Each row below holds a small network's activations on one record, seen along a few directions.
Here are examples, each followed by its value of one field, KOS.
Records without KOS are marked none.
The largest differences between rows may come from other fields.
In the rows, 500 means zero.
Strong random noise was added to every row along 2 fixed directions; ignore it. To show where, here is one row again and again, with new noise each time:
[636, 525, 492, 458, 512, 438, 387, 488, 586, 502, 426, 509, 397, 629, 575, 479, 462, 416]
[521, 487, 521, 531, 425, 399, 549, 446, 476, 568, 461, 630, 537, 431, 499, 602, 451, 525]
[540, 501, 492, 480, 509, 468, 452, 489, 519, 546, 486, 519, 463, 521, 541, 520, 485, 459]
[356, 459, 481, 508, 530, 549, 548, 504, 401, 625, 612, 502, 568, 340, 488, 574, 542, 521]

[663, 501, 476, 409, 473, 331, 489, 475, 687, 326, 196, 578, 366, 796, 594, 431, 423, 447]
none
[514, 510, 491, 522, 520, 532, 462, 527, 530, 472, 499, 469, 501, 500, 506, 502, 517, 521]
fibe
[543, 485, 552, 623, 298, 260, 656, 399, 479, 513, 348, 817, 662, 384, 443, 716, 389, 613]
nad
[677, 571, 514, 570, 489, 585, 336, 509, 447, 562, 652, 455, 440, 463, 484, 485, 496, 462]
bis
[359, 477, 485, 425, 592, 549, 512, 546, 547, 460, 459, 388, 500, 550, 547, 431, 535, 487]
fiten
[369, 500, 479, 473, 637, 681, 449, 572, 457, 518, 640, 318, 499, 449, 521, 423, 583, 483]
vugid
[668, 554, 546, 488, 523, 519, 343, 476, 510, 553, 569, 431, 386, 567, 532, 451, 480, 397]
vozuv
[393, 447, 503, 507, 462, 461, 609, 486, 482, 546, 455, 549, 559, 415, 488, 568, 506, 587]
fisa
[613, 516, 446, 372, 599, 402, 330, 531, 722, 394, 279, 452, 356, 829, 654, 413, 478, 343]
zufu
[245, 457, 559, 572, 481, 570, 687, 459, 285, 653, 692, 531, 679, 159, 424, 614, 527, 610]
nazod
[372, 479, 483, 454, 552, 538, 518, 548, 532, 474, 470, 429, 526, 518, 515, 459, 526, 519]
lomet
[660, 557, 550, 449, 521, 455, 384, 465, 592, 462, 426, 460, 367, 656, 591, 412, 434, 403]
nazod
[250, 448, 473, 581, 539, 659, 604, 547, 333, 609, 717, 454, 668, 201, 409, 600, 606, 621]
fibe
[402, 489, 578, 538, 484, 537, 581, 457, 374, 601, 618, 499, 576, 320, 454, 550, 498, 544]
nazod
[440, 454, 522, 502, 461, 476, 571, 491, 488, 545, 483, 528, 539, 438, 464, 551, 512, 578]
fisa
[326, 463, 485, 464, 523, 460, 598, 499, 522, 492, 447, 506, 575, 482, 522, 512, 509, 521]
vap
[442, 485, 477, 489, 556, 553, 466, 516, 456, 587, 590, 462, 503, 435, 518, 526, 538, 473]
zufu
[594, 563, 523, 594, 483, 608, 407, 512, 418, 552, 669, 469, 506, 394, 458, 507, 505, 510]
roke
[511, 543, 510, 511, 565, 632, 412, 539, 469, 506, 627, 375, 470, 477, 503, 424, 530, 478]
vugid
[679, 548, 605, 681, 311, 449, 510, 419, 361, 608, 613, 673, 586, 287, 373, 655, 431, 591]
bis
[240, 419, 511, 509, 458, 399, 726, 487, 493, 477, 367, 616, 694, 383, 467, 616, 497, 636]
lomet
[502, 503, 585, 573, 391, 475, 590, 443, 409, 580, 578, 571, 577, 342, 405, 565, 463, 574]
vap
[400, 460, 456, 423, 588, 544, 487, 546, 560, 498, 461, 393, 457, 558, 560, 450, 553, 492]
fisa
[649, 511, 581, 648, 272, 316, 595, 406, 467, 533, 415, 766, 604, 372, 404, 690, 402, 631]
pedi
[436, 462, 466, 433, 558, 412, 499, 498, 586, 487, 371, 523, 502, 593, 579, 531, 502, 448]
zufu
[518, 502, 504, 538, 458, 472, 499, 481, 500, 525, 481, 562, 541, 466, 492, 573, 476, 511]
bis
[824, 581, 551, 597, 358, 368, 391, 434, 549, 480, 425, 654, 445, 559, 493, 557, 390, 486]
nad
[654, 539, 541, 485, 500, 474, 374, 469, 523, 549, 515, 476, 402, 570, 538, 479, 468, 417]
vozuv
[439, 481, 487, 417, 578, 444, 476, 490, 570, 498, 403, 465, 468, 607, 595, 479, 498, 414]
vozuv
[426, 484, 490, 556, 531, 633, 478, 547, 411, 590, 674, 439, 562, 345, 431, 552, 582, 552]
pedi
[369, 497, 494, 510, 600, 665, 485, 554, 423, 536, 652, 368, 538, 391, 492, 468, 571, 517]
vugid
[236, 405, 462, 456, 588, 620, 637, 532, 353, 574, 621, 433, 573, 358, 455, 521, 600, 527]
none
[336, 447, 512, 404, 579, 460, 563, 526, 596, 424, 352, 445, 534, 605, 543, 470, 517, 497]
fiten
[483, 500, 518, 562, 450, 433, 548, 478, 496, 491, 442, 599, 590, 450, 490, 587, 472, 546]
roke
[667, 561, 438, 422, 678, 687, 170, 619, 623, 461, 595, 227, 293, 725, 576, 322, 588, 346]
pedi
[316, 483, 454, 508, 625, 665, 475, 577, 437, 538, 646, 368, 575, 404, 498, 495, 601, 497]
roke
[505, 538, 426, 467, 683, 750, 265, 611, 476, 560, 736, 255, 403, 516, 543, 393, 611, 386]
nad
[723, 552, 508, 506, 466, 403, 382, 493, 656, 392, 336, 538, 405, 685, 558, 475, 438, 468]
fibe
[610, 545, 497, 513, 481, 506, 416, 505, 543, 491, 517, 482, 443, 540, 513, 460, 478, 489]
vap
[177, 411, 416, 423, 637, 587, 621, 554, 436, 517, 546, 416, 584, 437, 524, 493, 608, 489]
none
[358, 498, 445, 441, 698, 760, 380, 623, 483, 511, 695, 219, 458, 480, 522, 370, 633, 466]
lomet
[451, 477, 556, 512, 431, 409, 626, 446, 506, 487, 409, 575, 555, 447, 488, 544, 450, 579]
fiten

Here are new rows. What is KOS for each?
[548, 518, 541, 519, 473, 468, 483, 447, 451, 585, 539, 531, 482, 445, 520, 530, 463, 473]
vozuv
[395, 494, 477, 451, 649, 677, 407, 539, 410, 628, 713, 306, 449, 425, 542, 438, 585, 419]
vozuv
[530, 494, 467, 420, 575, 526, 404, 541, 606, 476, 440, 393, 387, 643, 577, 416, 526, 457]
fisa
[407, 478, 485, 514, 537, 557, 506, 506, 411, 613, 623, 488, 543, 370, 493, 557, 538, 500]
zufu
[640, 555, 549, 604, 451, 575, 395, 491, 398, 596, 678, 497, 504, 385, 430, 543, 500, 502]
bis
[534, 501, 508, 535, 484, 453, 469, 496, 514, 507, 469, 559, 544, 506, 489, 568, 493, 494]
nad
[672, 578, 511, 569, 493, 583, 341, 516, 479, 520, 621, 456, 449, 489, 490, 479, 493, 463]
roke
[699, 564, 504, 524, 454, 465, 385, 490, 579, 463, 474, 513, 417, 592, 517, 461, 450, 472]
vap
[358, 472, 463, 502, 564, 581, 507, 559, 479, 519, 547, 435, 563, 433, 493, 521, 566, 533]
fibe
[203, 435, 487, 455, 608, 632, 606, 550, 425, 550, 601, 372, 585, 362, 494, 483, 587, 557]
fiten
[507, 565, 428, 471, 723, 844, 217, 641, 461, 543, 808, 163, 384, 519, 537, 329, 637, 374]
roke
[460, 480, 510, 560, 479, 477, 527, 491, 457, 547, 528, 568, 601, 407, 454, 609, 516, 532]
nad
[822, 584, 533, 553, 462, 479, 290, 488, 568, 478, 497, 509, 385, 621, 507, 484, 454, 423]
nad
[595, 530, 458, 388, 605, 483, 325, 556, 709, 385, 368, 363, 369, 808, 596, 363, 519, 355]
vap
